Each row below holds a small network's activations on one input, seen along a few directions.
Each table varies a few parts of the input and shows all the possible inputs, shuffled.
A made-up example of a description, with smaller parts first: ring(5) and (point or (values(2) and line(4)) or line(11)).
Shared parts are said once, and a part with two or three values counts as separate values.

Rows:
row 1: [ -4  14   0 -27 -45 -40  -4 -14 -12  24 -40]
row 2: [-24  -9 -13 -40  -7  88 -14 -34 -55 -18  30]
row 3: [  0  66  -3 -15  18  68  13   2 -34  12  12]
row 4: [-27  -1 -15 -10  15 -73  28  36  10   0 -28]
row 5: [-46 -24 -27 -22  52  54  16  16 -32 -44  42]
row 6: [ 15  90   8 -11  -2 -13  23  19  -2  30 -33]
row 7: [113 -76  63  85 -93 -23 -93 -81  77  34   3]
row 8: [ 89 -89  48 100 -31 -56 -60 -28  96   9  14]
row 9: [-54 -56 -26 -26   9 -12  12   8 -15 -32   5]
row 10: [-23  51 -18   3  77  33  44  52 -13 -15  24]
row 11: [ -9  75  -6   6  57 -47  55  69  19   5 -21]
row 12: [-31 -42 -11 -44 -50  21 -19 -43 -38  -6  -7]
- Describe the family of inputs behind these rows. => values(2) and (point or ring(5))
- Changing only the values(2) part turns row 7 into row 8. The same change can be made to row 1. Which row results? => row 4
- Which other rows does row 6 become when the ring(5) part takes its other values? List them by row number. => row 1, row 2, row 3, row 12

Rows:
row 13: [ 49 -43  29  66 -11 -68 -17   3  78   9 -10]
row 14: [-42  41 -24  -3  69 -29  62  66  -4  -8  -8]
row 15: [ 77  19  43  42 -50 -31 -32 -20  46  41 -28]
row 16: [-54  22 -28 -64  22  77  20  -1 -66 -22  21]
row 17: [-15 111  -3 -25  31   9  47  41 -28  17 -22]
row 18: [  18 -103   12   40  -23  -24  -38  -25   40  -23   24]
row 19: [ 62   6  34  22 -70  -3 -44 -50  18  45 -19]
row 20: [ 33 -62  21  16 -56  35 -59 -68  -1   9  20]
row 21: [-70 -24 -44 -37  56  19  39  44 -34 -41  21]
row 22: [ 74  -3  33  54 -24 -67 -27  -3  67  27 -20]
row 23: [-18  87 -17 -14  58 -27  50  59 -11   9 -14]
row 24: [-38  67 -23 -57   6  73  23  -3 -61  -4   0]
row 25: [-65  -1 -38 -22  66 -22  50  59 -15 -30   4]
row 26: [-72 -16 -38 -59  40  49  26  14 -58 -40  20]
row 27: [ 24 -81  18  51 -12 -62 -29  -7  65 -14   7]
row 28: [ 17 -96  15  21 -40   5 -51 -54  10 -17  21]
row 29: [ 50 -20  23  20 -70  32 -58 -66   4  29  -2]
row 30: [-28  95 -12 -51   9  37  38  11 -51  14 -16]
- Changing only one part turns row 30 into row 19. The same change can be made to row 25. Which row results? => row 27
- Describe the family of inputs behind these rows. => values(2) and ring(9)
